These are the activations of a small neural network, seen along a few directions. Each row is one input.
Each table varies a few parts of the input and shows all the possible inputs, shuffled.
A made-up example of a description, with smaller parts first: one of 6 places along a line, together with either a single point or one of 9 places along a line or (one of 3 separate values, together with one of 5 places around a ring).
Shared parts are said once, and a part with two or three values counts as separate values.
In the rows, 128 means zero.

Other details of the inputs shift rows strongly along two fixed directions, in all tables alike. That doesn't count.

Table:
r1: [141 154 166 108 100 140 135 136 149 127 131]
r2: [158 151 169  94 115 139 145 135 142 119 126]
r3: [ 84  95  71 160 152 100 100 105  56 149 117]
r4: [135 163 172 110 102 130 150 137 156 128 124]
r5: [157 168 157 104 130 117 146 131 162 109 127]
r6: [131  63 108 142 145 136 129 142 145 117 106]
r7: [113 167 114 110 134  89  87  89  67 158 149]
r8: [122  73 114 148 123 151 157 148 135 119  97]
r9: [103  94  75 168 117 120 119 111  37 147 116]
r10: [114  84  99 151 150 150 139 142 160 118 130]
r11: [161 170 150 119 131 133 134 127 162 118 140]
r12: [132 187 115 130 125  81 113  92  62 136 141]
r13: [119  77 121 149 115 153 146 157 142 126 109]
r14: [127 179 128 121 113  92 128  98  45 145 136]
r15: [130 174 128 120 100 109 106  92  52 147 142]
r16: [123  71 113 134 112 165 134 158 141 128 114]
r17: [160 148 167  88 114 138 147 137 146 122 129]
r18: [161 169 145 108 129 136 133 126 162 124 144]
r19: [128  67 112 146 145 128 140 141 149 120 103]
r20: [162 160 153  95 126 124 136 129 161 111 134]
r21: [125  69 111 145 147 127 144 139 150 117 102]
r22: [ 91 102  61 179 145 116 106 102  62 144 145]
r23: [149 162 169 102 108 133 152 133 153 123 119]
r24: [120  76  97 143 147 159 128 142 162 120 137]
r25: [131  66 111 132 118 164 140 149 137 123 106]
r26: [127 166 177 114 102 129 138 143 165 131 132]
r27: [155 146 159  93 130 119 129 124 165 124 128]
r28: [117 179 111 137 131 102  96  86  72 145 170]
r29: [115  67 111 135 154 146 118 143 153 124 108]
r30: [115 182 125 126  97 102 110 103  54 153 144]
r31: [132 168 152 120 138 125 142 120 173 121 146]
r32: [118  81  99 150 149 160 127 138 157 117 135]
r33: [132  68 117 143 130 148 157 152 127 117 103]
r34: [129 196 108 140 129  92 114  92  66 146 148]
r35: [138  75  98 146 142 144 135 148 141 103 110]
r36: [127 158 159 102 138 126 116 122 166 130 151]
r37: [156 176 153 123 133 125 144 128 165 120 135]
r38: [105  77 117 146 115 155 137 168 149 126 113]
r39: [ 86  90  69 157 106 129  93 126  46 156 137]
r40: [121 160 161 110 142 120 124 125 167 126 142]
r41: [132 162 172 109 101 137 129 145 162 128 135]
r42: [130 170 119 119 127  86  92  86  62 146 141]
r43: [131  81 102 149 144 135 150 147 149 102 104]
r44: [139  75 100 140 141 150 134 147 147 103 109]
r45: [111  72 112 136 156 136 129 147 156 125 105]
r46: [121 160 166 117 141 117 127 121 169 126 142]
r47: [118 160 163 117 143 117 130 122 170 124 138]
r48: [ 97  94  72 160 108 133 100 118  39 149 127]
r49: [127  67 107 141 145 130 137 143 147 118 104]
r50: [132  69 116 136 130 151 156 156 128 116 104]
r51: [126 160 162 108 141 127 115 121 164 125 147]
r52: [131 155 166 106 143 111 130 126 169 128 123]
r53: [136 150 162 102 142 119 120 127 166 126 128]
r54: [153 157 169 104 106 137 142 129 150 121 123]
r55: [136  88  96 155 147 152 145 149 150 118 117]
r56: [130 160 169 105 100 141 126 142 160 128 137]
r57: [100 184 128 133  98  95 108 106  63 155 145]
r58: [161 172 151 113 131 138 131 125 163 120 140]
r59: [136 175 132 117 111 100 114 100  45 142 144]
r60: [ 85  94  74 166 148 114  88 106  61 145 144]
Description of these inputs: one of 6 places along a line, together with either one of 4 places along a line or one of 6 places around a ring.
Q: Changing only the place on the line of 6 turns r11 into r55. The same change can be made to r35. Which row results?
A: r5
Q: Which other rows agree with r2 in the place on the line of 6? List them by row number.
A: r15, r29, r32, r42, r44, r48, r51, r56, r58

Table:
r61: [116 136 121 134 132 121 114 119 117 135 139]
r62: [119 140 118 134 134 121 115 117 117 134 143]
r63: [142 133 150 118 119 135 148 141 154 120 119]
r64: [104  21  69 176 158 155 135 155 139 117 102]
r65: [123 139 115 135 136 125 116 117 119 131 144]
r66: [120 132 128 127 111 125 122 125 103 138 128]
r67: [127 135 118 127 141 114 117 113 114 132 134]
r68: [127 138 114 136 142 114 121 113 115 129 134]
r69: [133 131 123 125 120 121 126 122 100 132 126]
r70: [130 123 144 121 140 130 134 135 164 120 124]
r71: [138 127 151 116 119 136 144 140 151 121 118]
r72: [113 135 121 132 132 119 113 120 115 137 136]
r73: [136 135 120 128 121 122 128 123 100 129 126]
r74: [132 121 140 120 141 130 131 133 160 121 124]
r75: [146 137 147 118 121 134 146 137 150 118 120]
r76: [140 124 149 114 121 137 141 139 150 122 117]
r77: [131 138 114 132 142 114 119 113 115 129 135]
r78: [113 132 123 130 131 117 112 119 115 136 135]
r79: [135 133 154 114 113 141 141 143 156 125 122]
r80: [122 132 124 131 112 129 124 126 102 137 130]
r81: [141 136 151 117 114 144 142 142 156 122 126]
r82: [129 137 120 132 116 131 125 124 103 133 134]
Q: Changing only one part turns r76 into r74. The same change can be made to r79. Which row results?
A: r72
Q: What do these inputs look like to the network?
A: one of 2 separate values, together with either one of 5 places along a line or one of 6 places around a ring
Q: Which other rows does r69 become when the choice among 2 separate values takes its other values? List them by row number.
A: r67
